These are the activations of a small neural network, seen along a few directions. Each row is one input.
Each table varies a few parts of the input and shows all the possible inputs, shuffled.
A made-up example of a description, with smaller parts first: one of 2 separate values, together with either a single point or one of 9 places along a line or (one of 5 places around a ring, together with one of 6 places along a line).
Shared parts are said once, and a part with two or three values counts as separate values.

Other details of the inputs shift rows strongly along three fixed directions, in all tables alike. That doesn't count.
These rows show it; all are for the same input, with only those details redrawn:
[  9  12 -17  27 -15 -10 -19  12  -2 -26  24  -3]
[  1  10 -10  16  -7   0 -18  20   1 -22  19 -17]
[ -2 -13  11   9 -29 -20  -6 -16   6   9 -19 -25]
[  0  13  -9  14  -1   6 -20  27   1 -26  23 -18]
[  0  18   4  16   8  -3   9  11 -22  -5  19  28]
[-19   2  31 -11  19  11  18  12 -15  19 -10  -3]
[  4   5  19  17 -12 -28  27 -25 -27  22  -7  48]
[ -5  10  -6   9   3  10 -18  29   2 -22  19 -25]

A family of inputs:
row 1: [ -4 -11  10  -4  18  26 -11  21  15  -3 -12 -48]
row 2: [  2   2  -1  -8  37  16  14  27  -7 -14  13  12]
row 3: [ 25   9 -35   4  10  -8 -33  13  -3 -23  14 -16]
row 4: [-22  12  21 -22  28  38   7   9   1  19  -8   2]
row 5: [  9   0   0  12  -7   3  -6  -8   9 -10  -8 -22]
row 6: [  7  11  -5   9   2 -25  23  -1 -24  -9  21  54]
row 7: [  1   6  -8  18   7   7 -26  23   3 -27  24 -16]
row 8: [ 19  22  -5  24   7  -3  19   5 -22  -5  16  43]
row 9: [ 18  25 -19  -3  26  -7   3  -2 -29  -6  11  27]
row 10: [  5  16  -1  21   6  -6   0  -3 -17   1  34  51]
row 11: [ -5  -7  10  -8   4 -18  17 -15  -8  15  10  41]
row 12: [  1  -9   7  13 -38 -26  -7 -45  11  15  -9  -3]
row 13: [-14  -7  24 -22  36  45  11  17  -5  24 -19  -9]
row 14: [ 12 -13  -2   4 -32   1  -6 -20  12  15 -27 -17]
row 15: [  6 -13   1   3 -24   6  -3 -32  12  13 -30 -18]
row 16: [  1 -17 -11  -9 -34 -18  -5 -21  24  13 -21  -7]
row 17: [  1 -15   0 -14  -2   1   7   9  14  -3 -17 -32]
row 18: [ -3  -6  -7   5  -9  12 -25   0  22   5  -5 -19]
row 19: [ 25  10  -6  -3   0 -33  15 -23 -31  20 -13  39]
row 20: [-28 -13  38 -35  28   5  32  -5  -8  20 -24  -5]
row 21: [ 14 -12  -4  -1  -2  -8  20 -21  -8  12 -11  43]
row 22: [ 13  -2 -25  19  -8 -23 -17   6   4 -36  28  10]
row 23: [ -9 -19   6 -19 -24 -17  -1 -12  18  11  -9 -19]
row 24: [-11   6  -4 -17  31  19   9  19  -1   4  14  32]
row 25: [ 11   2 -16  18 -39 -13 -17 -19  15   7  -5   6]
row 26: [ 10 -21 -11  -8 -28 -10   5 -20  14  10 -26  -9]
row 27: [ -6 -12  -9 -21   6  24  -2   3  18  -6 -14 -31]
row 28: [-27  -8  49 -24  20  10  29   2 -15  37 -31  -9]
row 29: [-25  17  20 -18  34  34   9  34 -12  11  20   3]
row 30: [  2 -10  -6  -7   2   2   3  -1  14 -15 -10 -26]
row 31: [ -2 -12  17   8 -26 -20  -4 -33   6   7 -22 -20]
row 32: [  0   5 -25   4 -11 -10 -15  -2  12 -26  32   1]
row 33: [-14   9 -25 -17  17  29 -20  27  24 -25  19 -24]
Changing only one part turns row 13 into row 15. The same change can be made to row 11. Which row results?
Answer: row 32
Describe the family of inputs behind these rows.
Answer: one of 3 separate values, together with either a single point or (one of 2 separate values, together with one of 5 places around a ring)
Which other rows does row 28 become when the choice among 3 separate values takes its other values? List them by row number.
Answer: row 7, row 31

A family of inputs:
row 34: [  7 -28   6  -4 -25 -28  12 -30   4  17 -33 -18]
row 35: [ 26   5 -28  38 -34  -8 -30   0  13 -30  18   3]
row 36: [ -1   9  28   3  10 -18  34  -3 -34  24  -3  36]
row 37: [  4   4  14   2  15   5  34 -13 -17  25 -15  50]
row 38: [  8   0  10 -15  17 -13  36  -9 -28  21 -11  43]
row 39: [  9   6  17  -1  24  -6  34 -18 -24  21 -12  41]
row 40: [ 13  13 -23  32 -32 -31 -28   1  10 -35  24  -4]
row 41: [  1 -29   4 -17 -26 -22  -3 -36  17  26 -29  -5]
row 42: [ 15   2 -27  28 -30 -25 -26  -4  10 -42  24  -1]
row 43: [ 20   7 -38  25 -34  -9 -22 -10  23 -30  25   3]
row 44: [-16  -5  13  -4   1  27 -23  25  17   3 -13 -53]
row 45: [-16   1   9 -13  30  26   4  39 -10 -11  10 -30]
row 46: [ -1  -8  -7 -23  17  22 -20  13  13  -5 -17 -55]
row 47: [-26  19  21 -15  44  32   4  43 -12   5  29   6]
row 48: [-12  20  14 -10  54  38  11  34 -22  -7  15  -1]
row 49: [ 11  16 -30  30  -8  -7 -18  10  -5 -32  51  34]
row 50: [ 19  30 -28  22  16 -11   8  18 -13 -39  47  60]
row 51: [ -8 -21  13   1 -37 -10   4 -39  11  22 -26 -12]
row 52: [-24  -1  10 -12  -5  27 -18  17  20   1   0 -54]
row 53: [  1 -25   4 -18 -25 -28   3 -35  11  13 -36  -9]
row 54: [-19   9 -10 -29  26  41  -2  26   7  -1   7 -17]
row 55: [  0  15  28   7  17 -10  26 -14 -35  27  -8  36]
row 56: [-20 -16  -3 -19  10  21 -15  17  29   0  -5 -49]
row 57: [ 11 -23   2  -7 -27 -13  -2 -30  15  26 -42  -5]
Describe the family of inputs behind these rows.
Answer: one of 4 places along a line, together with one of 6 places around a ring
Which other rows does row 43 become when the place on the ring of 6 takes its other values? List them by row number.
Answer: row 34, row 37, row 39, row 50, row 56
A walk changes only the place on the line of 4. It starts at row 54 and steps to row 43. List the rest of the walk in order.
Answer: row 51, row 52

A family of inputs:
row 58: [-3 -2  5 -3  9  2 12 -9 -1 15  3 34]
row 59: [ 18  19 -26   8  11   0  -9  25 -11 -27  26   6]
row 60: [  8  19 -12  -1  17  22  10  12 -13   1  17  39]
row 61: [-14  -2 -13 -26  18  27 -16  37  14  -9   8 -42]
row 62: [ -7 -18 -10 -15 -22   4 -17   1  30  -2  -6 -34]
row 63: [ 13  -1 -29  15 -16 -21 -24  -5   8 -20  21  11]
row 64: [ -1  30 -13  -5  36  26   2  23 -19  -9  21  25]
row 65: [ 1  2  4 -2 14 11 11 -6 -4 15  1 31]
row 66: [  3  10   1   0  26  -9  10  12 -21  -9  21  34]
row 67: [-14  21  -2  -2  29  22  12  25  -9 -19  32  28]
row 68: [-24 -15  25 -28  13  19  21   9   4  17 -15 -11]
row 69: [-20 -14  27 -26  18  10  24  13  -5  13 -17 -18]
row 70: [  9 -12   0  -4 -21 -33   6 -17  -3   4 -11   4]
row 71: [ -6  -2  16  15 -25   1 -30  -6   7   4  -4 -47]
row 72: [  4  -9 -17 -13  -9  13 -24   9  16  -2 -13 -46]
row 73: [  7   7   5  11  17  13  14  -1 -15   3   5  37]
row 74: [ 17 -14   1   2 -29 -42  10 -31  -4  13 -19  10]
row 75: [ 20  15 -26  18 -10 -18 -18  -2  -1 -27  15  -2]
row 76: [ -6  18  -4  27 -15  -4 -32  16  -2 -28  46 -12]
row 77: [  9  17 -14   2  13   7 -13  15  -6 -21  10 -13]
row 78: [-18 -12  22 -15  22  19  13   7   4  13  -9  -6]
row 79: [ -8 -15 -14 -20 -12   3 -22  12  22  -6  -4 -44]
row 80: [ -3  -4  -4  -8   4  30  -8  19  12  -7  -6 -32]
row 81: [ 24   5 -32  21 -14 -11 -27  -7   3 -15  11   9]
row 82: [-25   6   9  -3  10  27 -18  49  15  -8   8 -45]
row 83: [ 24  -7 -15  21 -31 -20  -6 -15   1 -11  -9  -9]
row 84: [  1 -21  13  -7 -15  -8  10 -13   4  14 -32 -29]
row 85: [ 20  -9 -18  18 -28  -9 -21 -25  17  -1  -6   3]
row 86: [  3  -4 -17   6 -31 -15 -15 -21  22 -10   6   1]
row 87: [  2   4 -21  -3  -3  11  -9  13  13 -11  19   2]
row 88: [ -9 -18  29 -21  15 -11  17 -10  -6  27 -28  -7]
row 89: [ 11   7 -13  11 -18  -9   0 -25   5   2   2  26]
row 90: [  5  24 -23   6  19   1 -13  27  -5 -36  35   0]
row 91: [ -1  -8  -4   2 -16  12 -17  -7  22  -8 -16 -40]
row 92: [ -7   5   0 -12  29   9   5  13  -9   6  11  19]
row 93: [ -9   4   7 -15  11  -5  16 -12  -9  18  -6  22]
row 94: [ -7 -19  31 -10  13   0  23 -12  -7  25 -32  -9]
row 95: [ -8  -8  30 -12   9   4  24 -16 -10  23 -35 -11]
row 96: [ 19  -9 -21  14 -24 -22 -21 -22  10  -2  -5  -1]
row 97: [  3  16  -3  -2  12  -5  15 -12 -18  12   2  39]
row 98: [-28  -8  40 -10  -2   0  17   7  -2  32 -23  -4]
row 99: [  8   3 -12  10 -23 -18   1 -29   8   2   5  29]
row 100: [-12  -2  20 -14  41  34   9  28  -8   2  -9 -24]
row 101: [ -2  -6   3   5 -18 -11   6 -22   9   2  -8   5]
row 102: [  8  -3  15  -3  14 -14  17 -12 -18  17 -14  20]
row 103: [  3 -13  22   6   0 -24  28 -25 -15  19 -16  28]
row 104: [ -2   8   9   3   6   5  20 -12  -8   7  -3  27]
row 105: [-21  -8  29 -20  19   7  24  -1  -4  15 -21 -18]
row 106: [-17  -4  28 -19  24  17  21   4  -6  14 -23 -22]
row 107: [  8 -10   5   2 -27 -44   7 -38  -2   7 -17  10]
row 108: [ -6  13  12  24 -14 -11 -12  -3 -11  -2  27   5]
row 109: [  7   3   6   6   3 -16  30  -6 -21   5   3  37]
row 110: [ -1 -13  -8  -4 -14  16 -15  10  24  -9  -9 -46]
row 111: [ -6  19  -8  -6  19  -1   9   6 -15  -5  22  39]
row 112: [ -7  -9  21  -2  13  -9  22  -5 -13   8  -5  19]
row 113: [ -2   0  -2 -13  30  26 -21  34   4 -14  -1 -47]
row 114: [  0  -6  -9  -6 -16  13 -22 -10  26   0 -15 -36]
row 115: [  5  11  -1  12  21  13  12   7 -13  -5  17  39]
row 116: [  5   5  -7  29 -30 -11 -20   8  10  -6   2 -13]
row 117: [ 12  23  -9  -2  31  12   9  27 -27 -11  18  23]
row 118: [  6   4   7  32 -38 -22 -24 -21  -1   0  10 -12]
row 119: [ -2 -16   1 -20  -9   1  -3  -7  10  20 -27 -28]
row 120: [  8   7 -20  21 -16 -18 -11   0   4 -35  23   0]
row 121: [  8 -16   1   7 -32 -23  13 -29   6  11 -14  15]
row 122: [ 14 -11  -6   3 -31 -16   6 -33   8  19 -17  17]
row 123: [-7  5  2 -5 19  9 10  5 -5  4 18 40]
row 124: [  0  10 -20  14  13  15 -15  28   5 -36  40  11]
row 125: [-10   5  10   7  -4  18 -15  27   7   3  -9 -33]
Describe the family of inputs behind these rows.
Answer: one of 4 places along a line, together with either one of 2 separate values or (one of 3 separate values, together with one of 5 places around a ring)
Changing only the place on the line of 4 turns row 107 into row 77. The same change can be made to row 67. Which row results?
Answer: row 91
Changing only the place on the line of 4 turns row 102 into row 66. The same change can be made to row 119. Which row results?
Answer: row 79
Which other rows does row 92 become when the choice among 3 separate values takes its other values? List them by row number.
Answer: row 61, row 93
